These are the activations of a small neural network, seen along a few directions. Each row is one input.
In each table, some parts of the input vary, and every possible input appears once, in random order.
Descriptions start from the smaller parts, as in this example, which fits no table here: line(4) and (point or line(9) or (values(2) and ring(8))).
Shared parts are said once, and a part with two or three values counts as separate values.

Other details of the inputs shift rows strongly along three fixed directions, in all tables alike. That doesn't count.

A family of inputs:
x1:   2  23  15 -24   3  -3 -60   5  41  -7 -65
x2: -40  51  22  14 -37 -15 -76 -10  12  -3 -36
x3: -61  55  12  44 -35 -35 -45 -27 -35 -11 -23
x4: -34  -7 -18 -53  12 -14  32 -17 -63  81   5
x5:  24  -5 -40 -19   4  38  39  32  89 -32  -5
x6:  37   1 -12 -61   2  14 -29 -23  46  17 -73
x7:  28  27  20 -45  -3 -17 -53  11  43  22 -79
x8:  29   8   8  40 -21  22  -3  14  61 -54   9
x9:   1  -7  43  73  -5 -15  -4   8 -62 -43  54
x10: -40   3  11  51  19 -23  14  43 -63 -55  53
x11: -68  45   6  32  -6 -59 -15  -4 -76  -8 -13
x12: -19 -26 -39  13   2  20  66 -18 -29 -13  59
x13:  59 -21  -1  11  -3  52  -4   7  80 -49  -5
x14: -16  -8 -14  14  13  13  26  22 -13 -39  37
x15:  15  20  14 -14  -7  -4 -67 -14  41 -17 -69
x16:  12  -9 -14 -40 -26  12  20 -65  -5  82 -10
x17: -20  11  20  69  11 -37  14  23 -65 -68  34
x18:  -4  37  30 -16   5 -22 -73  30  32  -9 -70
x19: -26 -18 -44 -69   1  21  16 -61 -24  70 -15
x20:  13 -11  -1  49  -6  16  23  -2   1 -49  35
x21:  -2  10 -12 -38   9 -23  13 -20 -24  38 -42
x22:  50 -66 -12 -16  -2  46  67 -33 -11  42  65
x23: -19   3 -27 -60 -12  -7  36 -26 -17  90  -9
x24:  15 -41 -25  16  15  20  68 -14 -27 -22  55
x25: -58  38  13  30 -43 -35 -19 -39 -62  38  11
x26: -21   3  34   8 -24 -15 -27 -33 -58  56  15
x27:  74 -37 -25 -40  25  43  20  20  87 -30 -22
x28: -11  12  35 -26   1 -28 -26  12 -34  61 -17
x29:  -8 -14  18  38  14   3 -12  14 -19 -46  29
x30:  -3  46   4 -13  -5 -34 -52   1  33 -16 -83
x31:  -8 -23  21  44  35 -16  17  39 -59 -48  50
x32: -19   3  13  -9  -9  -3 -39 -41 -33  35 -24
x33:  63  -9  18 -17   3  20  -3  47  78 -15 -12
x34:  47 -18   5 -21  17  33   7  52  78 -14  -2
x35:   26 -105  -72  -65   50    8   33  -60    9   86   53
x36:  20  -6 -20 -15  12  37  16  48  72 -40   4
x37: -46  35  24  20 -38 -22 -45 -20 -32  29   2
x38: -19  -9 -15  24   6  -8  70  26 -42  -8  60
x39:  36 -53 -29   5  70  10  34 -28  -7  31   1
x40: -45  30 -20 -17 -11 -26  -2 -32 -35  22 -31
x41:  20  -3  31  33  24 -19  -3  47 -19 -55  10
x42: -38  61  13  31 -48 -19 -61 -13  23 -18 -36
x43:  27  30  32  47  -8  -9 -12  73  67 -65   2
x44:   1  -6  15  46  16 -27  51  42 -50 -32  53
x45:  20   6   2 -11  -5  26   6  59  76 -15  12
x46:  30 -45  -6  -6   0  50  35  -9  10   9  49
x47: -23 -10 -36 -58 -13  28   7 -64 -15  74 -17
Description of these inputs: values(2) or (ring(5) and line(9)).
What sort of input is x9? -> ring(5) and line(9)

A family of inputs:
x48:   1  -2  -9   3   0  20  21  23  42 -31  14
x49:  25  -4 -27 -58   6  21   4 -16  39  31 -48
x50: -31  18  17  59 -28 -22 -22 -32 -57 -15  13
x51: -25  20  39   3   5 -51 -28 -32 -77  36 -19
x52:  37 -21   6   3  10  26 -15  23  63 -11   6
x53: -33   7  -1  18 -19  -9 -23 -53 -35  13   9
x54: -14  35  50  85 -18 -11  -9  63  -3 -85  44
x55:   6  -2 -10   2  15  -3  -2  14  19 -21  -4
x56:  48  -9  27  28  -1  26 -12  47  58 -44  15
x57:   5 -77 -10  22  33   9  76   5 -85  12  98
x58: -32  21  -3  -9   4 -41  -9 -22 -61  33 -39
x59:  -5  18  11   4   8 -17 -54  12  11 -18 -35
x60:  18 -55 -33 -13  13  50  92  12   3  -5  86
x61: -12  59  27  30 -32 -27 -58  38  44 -45 -44
x62:  10  -6 -16 -21   0  21  40   5  21  -3   6
x63:   4  -3 -45 -73   2  12   0 -33  40  57 -61
x64:  17   4 -28 -62 -15  29  -5 -13  59  45 -26
x65: -20  -2   6 -23  14 -32   5 -41 -82  50 -13
What is each input in this table made of? -> values(2) and (point or line(8))
The inputs of x61 and x60 match in every part but the values(2) part. If x65 is changed in the same way as x61 into x60, which row does it become? -> x59
Which other rows does x48 become when the values(2) part takes its other values? List them by row number. -> x62

A family of inputs:
x66:   7  31  24  39 -24  11 -84   3  71 -46 -42
x67:  15   2 -15 -45 -16   7 -15 -43  18  39 -59
x68:  18  27   5 -37 -31  31 -56 -47  60  45 -70
x69:  25  12  -2 -36 -30  18 -23 -52  54  53 -43
x70:   6 -48 -53 -39  30  19  90 -12 -46  30  42
x71: -52  33  27  43 -26 -38 -54   0 -54  -8  16
x72: -37   8   5   4  -7 -25  51   6 -65  32  36
x73: -33 -23 -16  -5  10   2  46   9 -42  19  39
x74: -62  88  46  25 -33 -49 -80  30  -5 -11 -70
x75:   9  18  28  75 -30   6  -3  58  36 -78  64
x76: -55  -5   3  22   1 -31  -4 -28 -92  21  52
x77:  19 -24   9  66  12   8  17  26  22 -86  41
x78:  51 -33 -32  -9 -19  78  43  26  88 -22  54
x79:  63 -76   2 -63  75 -10  27  11 -34  97  10
x80:  10  -6  -8 -24 -10 -11  17 -44 -18  37 -19
x81: -64   0   5  21  19 -37  24   4 -84   2  35
x82:  48 -51  20 -57  43  16  31  14 -41   8   4
x83:  19  10   5  52   7  -4  47  65  18 -80  39
x84: -43  19  20  23  -5 -35 -62 -51 -59  23 -23
x85:  10  28   1  35   3   5   7  58  32 -72  -3
x86:  41 -17 -56 -46  32  45  32  14  98 -29 -22
x87:   5   7 -19 -43   2  -8 -49 -47  43  26 -80
What is each input in this table made of? -> values(2) or (line(4) and ring(5))
Which other rows does x81 become when the line(4) part takes its other values? List them by row number. -> x72, x73, x74
